A small network was shown many inputs. Here are its activations along a few directions, one row for each input.
Each table varies a few parts of the input and shows all the possible inputs, shuffled.
A made-up example of a description, with smaller parts first: one of 5 places around a ring, together with either a single point or one of 11 places around a ring or (one of 3 separate values, together with one of 4 places along a line).
Shared parts are said once, and a part with two or three values counts as separate values.

A family of inputs:
R1: [  2   0  19  -5  17   1  -5   6  26  33  14   7 -26 -20]
R2: [  7 -23  -3  22  15  24  -4 -17 -16   2   3   2  -1 -24]
R3: [ 32  29  -6   1 -32  -8 -26   4 -30 -16  -2  11 -16   8]
R4: [ -7  35  -1 -22   2  -5  14  -1  14  -2  22   3   6  22]
R5: [ -8  -9 -11  -3  -2   4  10 -10 -14 -18   5  -6  29  26]
R6: [ -3  -7   6   3  -8  15   9  23 -10 -15  12  14  12  40]
R7: [ -3  20   0 -12 -10   3   6 -11   2 -25  28   8   6  24]
R8: [ -4  14  -2  -3 -11  12  10   3 -13 -17  16  11  10  37]
R9: [-21   4   5 -21   9 -13  18   0  31   5   6 -18  29   9]
R10: [-34   3   6   0  -8 -27   5  37   7  -8 -26 -20  21   5]
R11: [ 20 -19   4   8   4  19 -10  -4 -16   9   5  28 -18  -4]
R12: [  7  -9 -12   2  19   9  -4 -32  -4  11  -5   0  -8 -24]
R13: [  7 -43   1  24  15  26  -1   5  -7  11 -13   8   1  -9]
R14: [  7  10   3 -11 -12  13 -11  -5  -1   0  29  20 -20  11]
R15: [ -8 -39 -13  14  18  18  17   3  -7  -8 -17  -7  12   7]
R16: [-26  19   7  -2 -17 -29   6  52   9  -4 -11   1   1  16]
R17: [-13  28   6 -20   4  -9  21  14  34   8  17   1   6  22]
R18: [-18 -12  16  16   6 -14  -4  23   6  23 -41 -16 -18 -31]
R19: [ -7  -9   7   1  25  -3   1  -9  29  30  -1  -9  -7 -32]
R20: [-32 -12   4   8   4 -24   8  23   8   5 -43 -27   3 -17]
R21: [ 11   7   6   6 -10  19  -4   5 -17   3  18  31 -11  20]
R22: [ 38  16  -6   6 -17  -3 -28  -8 -34  -6 -17   3 -24 -20]
R23: [ 13  18 -25   1 -26 -24  -8 -15 -19 -34 -18 -25  20  18]
R24: [ -9 -25 -22   9  12   4   8 -24 -10  -8  -7  -8  12   3]
R25: [  5  -8  -2  -7  23  -1  -4 -26  14  19  -2  -7 -10 -31]
R26: [ -9   5 -12 -16   0  -4   7 -23  -2 -16   9 -11  29  18]
R27: [  0  14  24 -10   0  -2  -3  16  32  22  25  16 -11   5]
R28: [ 28   9 -19  10  -8  -9 -12 -26 -28  -3 -37 -19 -17 -25]
R29: [  9  22  17 -15   1   6 -10   2  12   7  27  19 -14   4]
R30: [ -6  -6  25  15 -11 -13 -13  38   9  22 -25  11 -23 -27]
R31: [ 12 -34   7  19  -1  31   0  15  -6  11   3  25 -21  -3]
R32: [-20 -12   6  -5  23  -7  11 -14  31   5   3 -22  15 -22]
R33: [-14  10  23   9 -25 -16  -6  52   8   9  -3  14 -20  -7]
R34: [-12  14  -4 -20   6  -6  11 -17  13 -10  11 -14  33   7]
R35: [-13 -25 -11   4  -2  10  10  12  -7 -11   1  -5  29  32]
R36: [ 15   9   8  -9  17   8 -10  -8   8  21  14  11 -25 -22]
R37: [ 18  11 -26  11 -10 -20   2 -30 -25 -23 -34 -32   4  -9]
R38: [  7 -11  10  12 -12  30   8  29 -13   2  23  21 -16  15]
R39: [ 21  32 -15  -1 -33 -23 -15   0 -24 -30  -2  -7   9  28]
R40: [ 20   1   3  -5  10  15 -13 -15 -10  13  11  20 -19 -16]
R41: [ -5 -11  -6 -13  13 -10   4 -30  15   2   0 -17  26 -19]
R42: [ -6 -14 -18   0  11   1   4 -38   6 -18   3 -14  15 -14]
Question: What do these inputs look like to the network?
Answer: one of 6 places around a ring, together with either one of 2 separate values or one of 5 places along a line
Question: The inputs of R19 and R32 match in every part but the place on the ring of 6. If R25 is changed in the same way as R19 into R32, which row does it become?
Answer: R41
Question: The inputs of R10 and R16 match in every part but the place on the ring of 6. If R35 is changed in the same way as R10 into R16, which row does it become?
Answer: R6
Question: Which other rows does R8 become when the place on the ring of 6 takes its other values? List them by row number.
Answer: R2, R5, R11, R21, R24
Question: Which other rows does R12 become when the place on the ring of 6 takes its other values? List them by row number.
Answer: R7, R14, R26, R40, R42

A family of inputs:
R43: [-13  40   9 -13 -29 -20   5  22   6 -19   5  -8  19  33]
R44: [-31  -1  -9  -1  -3 -16  26   2  12 -20 -14 -31  42  14]
R45: [ -6  -7  23  -6  23  28   5  10  24  36  39  33 -21  -7]
R46: [ 35 -19   0  22   8  14 -23 -21 -20  15  -5   8 -32 -38]
R47: [ 16   7 -29   3 -21  -4  -9 -35 -37 -38  -1  -7  10  13]
R48: [ 22  -7  13  15  -6  19 -13  25 -13  22  -2  29 -47  -7]
R49: [ -5  -2 -41  -5   6 -16  12 -41 -10 -23 -19 -33  31   4]
R50: [-26 -29  20   7  30  -8   2  16  25  26 -21  -8  -1 -34]
R51: [ 10 -28  -1   5  36   1  -9 -27   7  25 -28 -16  -4 -50]
R52: [ -8   8  28  -5  -8  -5  -4  39  21  31   0  16 -29 -21]
R53: [ -9  16   0 -23  -7  10  14  -6  16 -22  41   7  26  51]
R54: [ 14  21 -14   0 -29  -2  -6  16 -32 -32   5  12   6  41]
Question: The inputs of R49 and R51 match in every part but one. If R54 is changed in the same way as R49 into R51, which row does it become?
Answer: R48
Question: What do these inputs look like to the network?
Answer: one of 2 separate values, together with either a single point or one of 5 places around a ring
Question: Which other rows does R44 become when the choice among 2 separate values takes its other values? List them by row number.
Answer: R50

A family of inputs:
R55: [-21   7 -16 -17   4   2  18 -24  10 -30  17  -2  25  23]
R56: [ -1 -12   8  11  18 -10  -4  -2   2  23 -51 -21  -7 -55]
R57: [-18  12   2 -14 -20  -2  10   7  10 -20  36   4  22  39]
R58: [ -9  14  30  13  -1  -5  -2  55  14  25   0  20 -31  -1]
R59: [  8 -24  10  -1  27  14   1 -20  16  26 -21 -11  -4 -42]
R60: [-14  30  11  -6 -34 -26  -1  43   6 -19  13  -1  10  47]
R61: [ 39  17 -26   3 -35  17  -8 -22 -46 -33   8  11  -4  25]
R62: [ -7  -6 -30 -13   0 -11   9 -32  -6 -20  -7 -26  36   5]
R63: [ -4 -16  14   2  38  17   2  -9  21  35  18   8  -7 -18]
R64: [-19  -1 -23   4 -12 -22   9 -15 -15 -38 -41 -28  24  -7]
R65: [ 46 -12  -6  17   0  14 -35 -10 -32  16   5  28 -55 -12]
R66: [-1 -9 25  1 15 13  0 30 20 36 24 18 -9 -4]
Question: The inputs of R62 and R59 match in every part but one. If R60 is changed in the same way as R62 into R59, which row does it become?
Answer: R58
Question: What do these inputs look like to the network?
Answer: one of 2 separate values, together with either a single point or one of 5 places along a line
Question: Which other rows does R65 become when the choice among 2 separate values takes its other values? List them by row number.
Answer: R61
Question: Which other rows does R63 become when the choice among 2 separate values takes its other values? List them by row number.
Answer: R55

A family of inputs:
R67: [  6 -18  13   7  19  12  -7  -6   6  25  -3   8 -19 -30]
R68: [ 10  -8  25   6  11  13 -15  20   9  36   5  25 -40 -27]
R69: [ -6   8 -14  -6  -4  -6   5 -15  -5 -21   5  -9  20  14]
R70: [-7 16  1 -8 -7 -7  6 12  6 -6  4  1  6 18]
R71: [  0 -10  10   7  11   8   0  10   7  18   1   9 -14 -15]
R72: [-4 -9  5  2  6  4  3  8  8  9  0  4 -6 -4]
R73: [-5  2  2 -3 -1 -3  5  3  9  0  5 -3  5  1]
R74: [ -4 -14   1   0  12   5   2  -6   5   7  -2  -1   0  -8]
R75: [ 10 -17  21  11  13  14 -12   9   9  35   3  17 -36 -34]
R76: [  3  13 -10  -4 -16  -4   4  -2  -8 -26   8  -5  19  30]
R77: [-6  8 -4 -4 -5 -5  8  0  6 -7  2 -8 10 13]
R78: [  2 -16   4  11  14   2  -4  -1  -2  16 -15  -3  -9 -25]
R79: [ -2  25 -13 -11 -27  -5   8   4 -13 -28  13   2  15  41]
R80: [  7 -19  10  13  15   5  -9  -2   0  23 -17   2 -21 -38]
R81: [  0  14 -24  -9 -18  -3   7 -19 -16 -30   7  -9  23  32]
R82: [ -4  -4  -5   0   2  -9   0  -8   0  -2 -11 -14  10  -9]
R83: [ 14 -21  13  13  18   7 -15   0   1  33 -14   9 -34 -44]
R84: [ -6   6 -14   0  -8 -13   2 -12 -10 -22  -8 -16  20   8]
R85: [-7  8  9 -6 -7 -3  1 13  8  0  9  4  4  8]
R86: [  2 -14   5   4  19   9  -1  -4   4  17  -1   5  -8 -19]
R87: [ -8  18  -2  -7 -15  -7   4   8  -2 -19  11   2  12  24]
R88: [ -7  11  -7  -3 -13  -6   6  -4  -3 -20   8  -6  16  19]
R89: [ -4  -2  -4  -6   7  -2   3 -10   6  -1   2  -7  11  -3]
R90: [ -2  -3  17   4   5   8  -3  20   6  19   5  15 -15  -8]
R91: [-6 -1 11 -2  2  3  1 19  8  9  3 12 -9  2]
R92: [  0  19 -19  -7 -23  -4  10  -6 -12 -29   9  -5  18  36]
R93: [ -5   4  -9  -7   2  -5   6 -13   3  -9  -1 -12  15   9]
R94: [ -2 -14  -3   5  10  -3   0  -1   0   6 -17  -6  -3 -15]
R95: [ -4   3 -11  -1   0 -12   4  -9  -2 -10 -15 -18  13   2]
R96: [ 13 -20  15   8  22  14 -13  -4   6  35  -1  15 -32 -37]
R97: [  4   9 -15  -6  -9  -3   2 -15 -11 -27   6  -9  24  26]
R98: [  1  13 -25  -4 -20 -11   5 -14 -20 -30  -7 -15  22  25]
R99: [  1  20  -2  -7 -22  -4   1   7  -9 -26  13   1  17  36]
R100: [  5   8 -17  -1 -12 -11   0 -11 -15 -28  -9 -16  22  19]
R101: [  4  -5  22   4   9  11  -8  20   9  26   3  20 -28 -21]
R102: [  5 -13  16   8  13  11  -6   8   9  25  -1  13 -26 -27]
Question: What do these inputs look like to the network?
Answer: one of 4 places along a line, together with one of 9 places along a line
Question: The inputs of R102 and R67 match in every part but the place on the line of 4. If R71 is changed in the same way as R102 into R67, which row does it become?
Answer: R86
Question: Which other rows does R99 become when the place on the line of 9 takes its other values? List them by row number.
Answer: R68, R70, R79, R85, R87, R90, R91, R101
Question: Which other rows does R74 become when the place on the line of 4 takes its other values? List them by row number.
Answer: R72, R91, R94
Question: Which other rows does R95 become when the place on the line of 9 takes its other values? List them by row number.
Answer: R78, R80, R82, R83, R84, R94, R98, R100
